Each row below holds a small network's activations on one record, seen along a few directions.
Each row is followed by the record's values for the fields Punon, Masuf, Kade, Gono, Fanet, Fito.
Not every record has every field; a missing one is written none.
The largest differences between rows may come from other fields.
In the rows, 500 means zero.
Random noise pushes rows far along 18 fixed directions. That doesn't count. These rows show it; they differ only by the noise:
[648 528 641 480 475 455 557 478 357 462 525 519 334 462 500 480 574 515
 532 411 590 418 484 508 400 465 417 367 453 329 578 572]
[328 477 346 404 468 496 471 706 567 482 423 373 573 584 267 542 396 691
 568 576 493 372 486 618 842 656 323 512 524 640 564 307]
[278 360 631 618 538 584 532 244 433 417 292 712 575 494 510 597 506 364
 505 512 661 568 413 317 565 484 473 341 295 575 542 505]
[353 485 522 605 410 388 676 337 589 466 528 352 390 639 501 474 489 532
 400 647 480 515 475 385 549 461 566 523 562 393 669 714]
[480 172 634 479 543 436 346 312 739 605 530 547 266 654 339 570 399 255
 509 565 543 533 742 346 502 511 609 214 593 508 684 446]
[445 567 590 574 344 438 568 502 492 384 558 547 418 515 522 584 633 369
 469 347 655 611 513 447 322 395 306 533 473 291 505 620]
[418 550 498 453 318 408 462 700 646 414 502 390 372 478 498 527 409 471
 283 677 661 493 655 393 656 551 453 429 398 636 491 342]
[673 682 606 509 384 479 589 544 381 749 504 543 460 411 423 535 452 596
 618 776 827 374 578 633 392 602 464 467 403 679 469 623]
[568 321 514 441 545 654 484 509 336 745 564 627 443 296 343 499 703 608
 545 291 638 410 422 459 431 463 450 550 463 429 634 481]
[560 549 541 537 454 579 509 367 431 666 545 646 496 427 291 527 616 496
 573 470 727 472 440 380 507 424 493 612 644 462 567 604]
[220 369 294 456 440 674 533 533 655 607 512 510 557 579 573 324 493 707
 454 445 391 579 415 401 492 509 485 448 384 593 461 522]
[653 606 569 470 604 316 493 669 502 683 507 485 373 373 612 376 618 519
 424 620 538 556 544 678 405 492 442 659 369 482 373 542]
[594 453 706 407 725 561 354 512 496 425 549 581 453 658 582 510 278 383
 610 328 228 484 509 319 467 445 286 400 513 247 635 444]
[613 610 538 450 485 439 309 360 538 551 556 563 367 606 452 336 500 552
 435 649 500 621 465 528 457 546 705 440 513 547 294 620]
[463 717 510 510 455 508 562 737 256 526 457 504 386 340 414 442 498 638
 572 646 462 394 489 638 614 347 335 698 437 574 473 465]
[440 309 589 574 538 644 449 477 758 604 644 503 608 675 386 491 435 469
 519 467 490 546 455 389 477 564 632 424 633 545 399 496]
[527 478 191 394 528 603 687 389 342 383 395 387 660 300 527 649 559 562
 602 529 440 197 489 581 482 582 447 452 484 523 771 533]
[352 456 616 560 499 553 525 493 429 195 402 512 499 640 342 680 459 570
 479 483 427 462 366 531 562 622 472 380 293 459 421 528]
[472 543 571 512 489 545 439 355 471 663 668 375 471 728 683 338 264 668
 551 716 364 560 397 536 401 657 458 411 464 499 583 709]
[524 438 633 644 661 526 356 345 631 515 597 509 395 594 405 501 507 323
 493 644 384 594 457 528 523 531 564 515 641 477 423 564]

[615 467 573 459 542 406 484 364 493 562 488 430 515 593 331 405 446 629
 497 538 559 387 417 449 722 572 742 442 708 492 577 510] => Punon=j1, Masuf=m4, Kade=w2, Gono=d1, Fanet=s2, Fito=y2
[471 556 468 449 432 439 522 483 427 606 468 496 425 611 379 526 396 607
 622 598 458 463 599 644 489 552 477 521 522 523 580 607] => Punon=j1, Masuf=m1, Kade=w2, Gono=d1, Fanet=s2, Fito=y1
[483 655 427 437 532 573 320 337 493 520 362 742 476 521 475 605 347 295
 659 567 565 545 617 344 560 494 193 459 521 555 633 475] => Punon=j3, Masuf=m2, Kade=w1, Gono=d3, Fanet=s1, Fito=y2
[458 174 553 583 437 313 684 541 479 511 519 224 413 442 559 590 605 436
 511 506 625 367 620 766 421 598 481 293 455 484 733 424] => Punon=j3, Masuf=m4, Kade=w2, Gono=none, Fanet=none, Fito=none
[692 608 492 471 671 525 430 305 594 591 381 683 600 433 495 426 562 385
 531 476 682 488 437 319 654 520 487 464 637 496 497 477] => Punon=j1, Masuf=m4, Kade=w1, Gono=d1, Fanet=s1, Fito=y1
[498 629 552 696 469 454 733 303 388 415 456 371 613 593 537 366 479 538
 668 706 449 405 382 631 657 385 673 456 772 554 503 601] => Punon=j1, Masuf=m1, Kade=w2, Gono=none, Fanet=none, Fito=none
[369 526 426 438 318 301 519 368 392 336 412 518 435 504 561 532 640 493
 325 342 607 618 482 398 471 459 488 564 377 318 600 595] => Punon=j3, Masuf=m1, Kade=w2, Gono=none, Fanet=none, Fito=none
[605 712 617 571 355 588 480 565 393 377 689 433 448 401 736 508 411 400
 381 611 506 515 531 413 338 432 467 554 486 479 480 538] => Punon=j1, Masuf=m1, Kade=w2, Gono=d3, Fanet=s1, Fito=y2
[389 719 277 346 351 595 390 553 522 623 546 508 396 618 716 196 252 689
 560 585 330 582 562 390 516 442 290 440 508 587 541 514] => Punon=j3, Masuf=m2, Kade=w1, Gono=d3, Fanet=s1, Fito=y2
[603 469 383 419 595 649 506 448 627 606 363 694 447 466 448 409 532 577
 517 528 483 435 557 455 468 563 647 280 403 648 358 524] => Punon=j1, Masuf=m2, Kade=w2, Gono=d1, Fanet=s2, Fito=y1
[326 498 562 465 492 504 446 619 497 446 390 590 393 650 379 439 459 707
 437 369 460 560 377 411 689 538 364 483 315 454 424 438] => Punon=j3, Masuf=m2, Kade=w2, Gono=none, Fanet=none, Fito=none
[376 460 550 612 368 593 566 778 534 451 599 440 355 384 468 658 589 535
 217 509 562 537 497 430 453 546 426 653 275 499 436 464] => Punon=j3, Masuf=m1, Kade=w2, Gono=d3, Fanet=s1, Fito=y2
[603 517 644 438 515 443 364 511 452 709 634 512 649 568 391 488 346 518
 593 534 591 517 487 480 488 494 653 616 669 559 472 485] => Punon=j1, Masuf=m2, Kade=w2, Gono=d1, Fanet=s2, Fito=y2
[524 561 499 383 458 347 514 609 411 543 601 284 460 599 784 315 311 592
 560 522 250 489 578 636 381 444 453 522 536 396 631 533] => Punon=j1, Masuf=m1, Kade=w1, Gono=d3, Fanet=s1, Fito=y2
[473 549 396 544 471 588 630 395 601 513 532 488 558 551 434 500 575 551
 532 387 596 460 389 329 587 509 325 556 673 359 654 596] => Punon=j3, Masuf=m2, Kade=w1, Gono=d3, Fanet=s1, Fito=y2
[694 551 585 582 670 576 723 502 700 564 367 580 515 589 407 503 396 475
 781 590 521 271 559 541 473 561 485 232 586 565 418 580] => Punon=j2, Masuf=m4, Kade=w1, Gono=d3, Fanet=s1, Fito=y2
[234 317 406 544 366 597 623 524 478 523 563 495 453 424 492 630 570 516
 495 384 531 512 522 445 312 424 368 507 346 465 692 569] => Punon=j1, Masuf=m4, Kade=w2, Gono=d1, Fanet=s2, Fito=y2
[465 400 547 573 610 458 615 565 541 430 403 438 567 569 251 671 533 537
 549 475 438 374 481 588 683 544 532 587 565 454 547 455] => Punon=j1, Masuf=m2, Kade=w2, Gono=none, Fanet=none, Fito=none
[617 589 561 532 491 490 362 326 523 263 585 463 549 593 627 601 443 325
 406 497 433 598 487 469 365 596 590 420 557 402 418 554] => Punon=j1, Masuf=m2, Kade=w2, Gono=d3, Fanet=s1, Fito=y2
[560 766 412 548 401 359 502 480 294 294 332 586 347 287 391 557 686 280
 675 569 718 446 582 779 582 392 282 450 598 564 448 434] => Punon=j2, Masuf=m1, Kade=w1, Gono=d1, Fanet=s2, Fito=y1
[501 411 573 510 539 449 455 562 544 570 574 461 601 625 437 707 474 396
 658 338 560 514 533 615 425 641 197 568 588 336 636 472] => Punon=j3, Masuf=m1, Kade=w2, Gono=none, Fanet=none, Fito=none
[475 462 521 499 440 490 654 462 436 395 527 392 703 484 625 579 487 536
 404 438 555 437 426 387 397 510 636 527 444 457 566 546] => Punon=j3, Masuf=m2, Kade=w2, Gono=d3, Fanet=s1, Fito=y2
[525 634 288 429 429 377 468 274 675 707 468 491 469 520 627 375 431 424
 519 736 639 557 651 441 553 545 476 444 646 616 621 587] => Punon=j1, Masuf=m1, Kade=w2, Gono=none, Fanet=none, Fito=none
[365 479 607 753 394 832 668 704 390 397 649 482 508 399 653 363 653 580
 532 277 521 513 267 533 442 377 244 405 462 446 374 442] => Punon=j1, Masuf=m2, Kade=w1, Gono=d3, Fanet=s1, Fito=y2
[545 816 464 503 154 505 576 618 406 311 525 498 302 465 474 435 636 667
 337 491 674 527 467 460 526 441 442 484 435 447 347 578] => Punon=j1, Masuf=m1, Kade=w1, Gono=none, Fanet=none, Fito=none
[506 458 527 538 602 367 569 519 620 545 424 522 352 491 523 402 619 435
 442 533 402 570 553 550 482 399 632 523 483 474 362 553] => Punon=j1, Masuf=m1, Kade=w1, Gono=none, Fanet=none, Fito=none
[380 492 260 339 500 499 236 481 403 573 441 592 431 537 473 447 482 535
 595 479 320 627 563 669 515 500 357 567 479 558 523 423] => Punon=j3, Masuf=m1, Kade=w2, Gono=none, Fanet=none, Fito=none
[654 610 332 383 591 621 404 521 700 475 508 524 548 617 563 341 444 665
 451 443 312 520 434 477 526 657 545 383 523 508 276 504] => Punon=j1, Masuf=m2, Kade=w2, Gono=d2, Fanet=none, Fito=none
[582 637 316 451 448 602 673 644 614 391 479 445 666 376 596 526 467 415
 529 470 467 315 621 400 461 381 524 510 643 577 468 431] => Punon=j1, Masuf=m2, Kade=w1, Gono=none, Fanet=none, Fito=none
[282 614 266 464 222 545 464 547 659 528 618 504 638 649 599 317 513 583
 505 350 539 733 491 477 370 420 439 570 609 532 324 545] => Punon=j3, Masuf=m2, Kade=w2, Gono=d3, Fanet=s1, Fito=y2
[406 420 535 493 522 449 507 695 687 624 572 482 535 667 426 466 458 538
 607 361 448 545 547 590 408 501 488 528 556 490 364 486] => Punon=j2, Masuf=m2, Kade=w2, Gono=none, Fanet=none, Fito=none
[574 589 578 536 463 536 395 492 528 418 657 416 471 413 402 612 378 345
 311 713 465 434 574 222 677 397 743 706 709 560 569 423] => Punon=j1, Masuf=m1, Kade=w1, Gono=none, Fanet=none, Fito=none
[480 567 511 550 454 496 433 332 486 525 516 556 702 521 532 467 591 448
 521 405 712 613 347 471 547 563 494 568 622 483 428 533] => Punon=j1, Masuf=m1, Kade=w1, Gono=none, Fanet=none, Fito=none
[592 572 499 490 384 648 359 487 355 485 707 513 463 339 394 619 548 467
 367 519 577 507 473 393 411 470 590 674 536 488 525 525] => Punon=j1, Masuf=m1, Kade=w1, Gono=d1, Fanet=s2, Fito=y2
[505 491 367 566 671 373 645 382 524 360 401 349 606 352 604 410 657 377
 504 518 442 402 414 570 670 419 586 554 709 489 576 449] => Punon=j2, Masuf=m2, Kade=w1, Gono=d1, Fanet=s2, Fito=y2
[571 462 307 364 509 596 293 500 502 488 565 497 454 475 351 458 577 574
 487 390 389 474 481 518 566 552 559 499 612 501 474 402] => Punon=j3, Masuf=m2, Kade=w1, Gono=none, Fanet=none, Fito=none
[220 341 663 646 351 541 534 441 451 546 605 440 437 631 452 626 331 474
 510 597 481 553 551 439 376 472 582 486 451 541 618 600] => Punon=j2, Masuf=m4, Kade=w2, Gono=d1, Fanet=s1, Fito=y1
[528 698 476 619 555 477 684 554 490 545 447 486 516 447 561 427 592 551
 561 554 515 480 400 588 515 457 378 662 551 457 434 634] => Punon=j2, Masuf=m2, Kade=w1, Gono=d3, Fanet=s1, Fito=y2
[511 621 602 691 705 444 553 507 564 629 501 419 476 442 766 472 407 383
 437 852 380 583 500 595 521 551 343 721 421 539 498 616] => Punon=j1, Masuf=m1, Kade=w2, Gono=d2, Fanet=none, Fito=none

Which values does each new row have?
[409 461 530 418 426 403 291 343 255 611 561 512 519 618 468 386 455 601
 605 428 528 640 397 582 607 481 432 540 586 451 677 459] => Punon=j1, Masuf=m1, Kade=w2, Gono=d1, Fanet=s2, Fito=y2
[528 571 602 498 500 571 418 449 519 491 539 539 272 539 540 489 431 481
 438 545 602 502 483 307 613 559 196 355 412 410 670 494] => Punon=j1, Masuf=m2, Kade=w1, Gono=none, Fanet=none, Fito=none
[433 536 524 627 404 627 477 430 489 334 556 501 504 540 297 729 521 518
 402 631 549 539 407 505 495 625 554 584 422 528 385 641] => Punon=j1, Masuf=m1, Kade=w1, Gono=d2, Fanet=none, Fito=none
[409 349 522 507 393 404 576 589 571 620 490 451 810 642 475 465 504 542
 672 343 602 564 526 647 486 466 603 511 649 556 387 407] => Punon=j1, Masuf=m1, Kade=w1, Gono=none, Fanet=none, Fito=none
[532 404 357 493 540 540 595 377 670 544 511 559 333 532 566 285 651 532
 623 444 437 513 506 590 289 424 499 176 483 470 456 640] => Punon=j1, Masuf=m4, Kade=w2, Gono=d1, Fanet=s2, Fito=y2
[166 392 380 584 463 655 554 572 513 542 377 617 327 432 529 477 507 506
 548 553 419 585 563 508 582 396 182 461 288 625 565 449] => Punon=j1, Masuf=m1, Kade=w1, Gono=d2, Fanet=none, Fito=none
[606 528 402 381 410 428 415 410 469 664 669 433 393 551 429 478 555 669
 465 514 482 529 495 561 307 565 603 607 550 399 596 709] => Punon=j1, Masuf=m4, Kade=w2, Gono=d3, Fanet=s1, Fito=y2
[574 492 652 537 500 721 362 393 531 657 600 635 360 636 332 444 406 589
 543 423 548 516 381 270 620 561 386 381 603 416 560 528] => Punon=j1, Masuf=m4, Kade=w1, Gono=none, Fanet=none, Fito=none
[477 712 248 491 310 472 585 492 618 273 493 461 292 549 295 534 554 490
 535 570 385 409 637 571 473 414 592 486 679 497 406 638] => Punon=j2, Masuf=m1, Kade=w2, Gono=none, Fanet=none, Fito=none
[576 630 365 493 414 510 603 606 699 382 539 483 321 561 426 590 538 422
 586 530 413 484 684 618 313 461 363 429 567 428 417 618] => Punon=j1, Masuf=m1, Kade=w1, Gono=d3, Fanet=s1, Fito=y2
[269 424 523 646 427 571 499 484 529 543 419 592 544 467 379 664 541 385
 538 581 671 592 525 555 532 531 385 547 411 681 467 465] => Punon=j1, Masuf=m2, Kade=w1, Gono=d3, Fanet=s1, Fito=y2
[503 371 490 462 480 447 677 590 482 492 480 456 495 423 498 548 538 529
 416 477 407 414 616 438 360 331 734 574 431 450 540 524] => Punon=j3, Masuf=m1, Kade=w2, Gono=d3, Fanet=s1, Fito=y2
[390 379 512 510 363 542 498 433 528 303 572 405 512 662 473 674 399 556
 377 498 444 501 479 459 325 683 661 337 327 498 496 608] => Punon=j3, Masuf=m4, Kade=w2, Gono=d1, Fanet=s2, Fito=y2
[647 586 447 444 553 599 436 547 410 505 549 449 586 498 391 542 453 643
 559 521 444 356 402 684 521 740 546 510 561 560 408 510] => Punon=j1, Masuf=m1, Kade=w2, Gono=d1, Fanet=s2, Fito=y1
[725 470 498 396 334 481 279 525 516 515 630 562 562 461 349 504 553 315
 642 374 736 517 684 618 382 442 661 297 752 627 354 294] => Punon=j1, Masuf=m2, Kade=w1, Gono=d1, Fanet=s2, Fito=y2
[670 465 448 542 617 687 469 466 532 690 642 463 293 430 407 387 620 710
 409 592 347 445 370 561 488 630 605 536 508 475 465 611] => Punon=j1, Masuf=m1, Kade=w1, Gono=d3, Fanet=s1, Fito=y2
[355 231 542 658 602 675 473 303 540 505 543 531 356 569 489 450 580 467
 479 413 317 564 397 492 488 534 547 316 496 452 520 555] => Punon=j1, Masuf=m2, Kade=w2, Gono=none, Fanet=none, Fito=none
[651 571 666 540 382 492 494 456 294 520 608 547 327 415 519 540 531 449
 516 570 628 483 568 562 273 444 550 394 423 492 476 612] => Punon=j1, Masuf=m2, Kade=w2, Gono=none, Fanet=none, Fito=none
[413 432 596 516 362 416 533 443 457 588 515 481 557 582 504 488 493 524
 505 405 671 555 479 478 492 528 514 492 532 446 582 536] => Punon=j1, Masuf=m1, Kade=w2, Gono=d1, Fanet=s1, Fito=y1
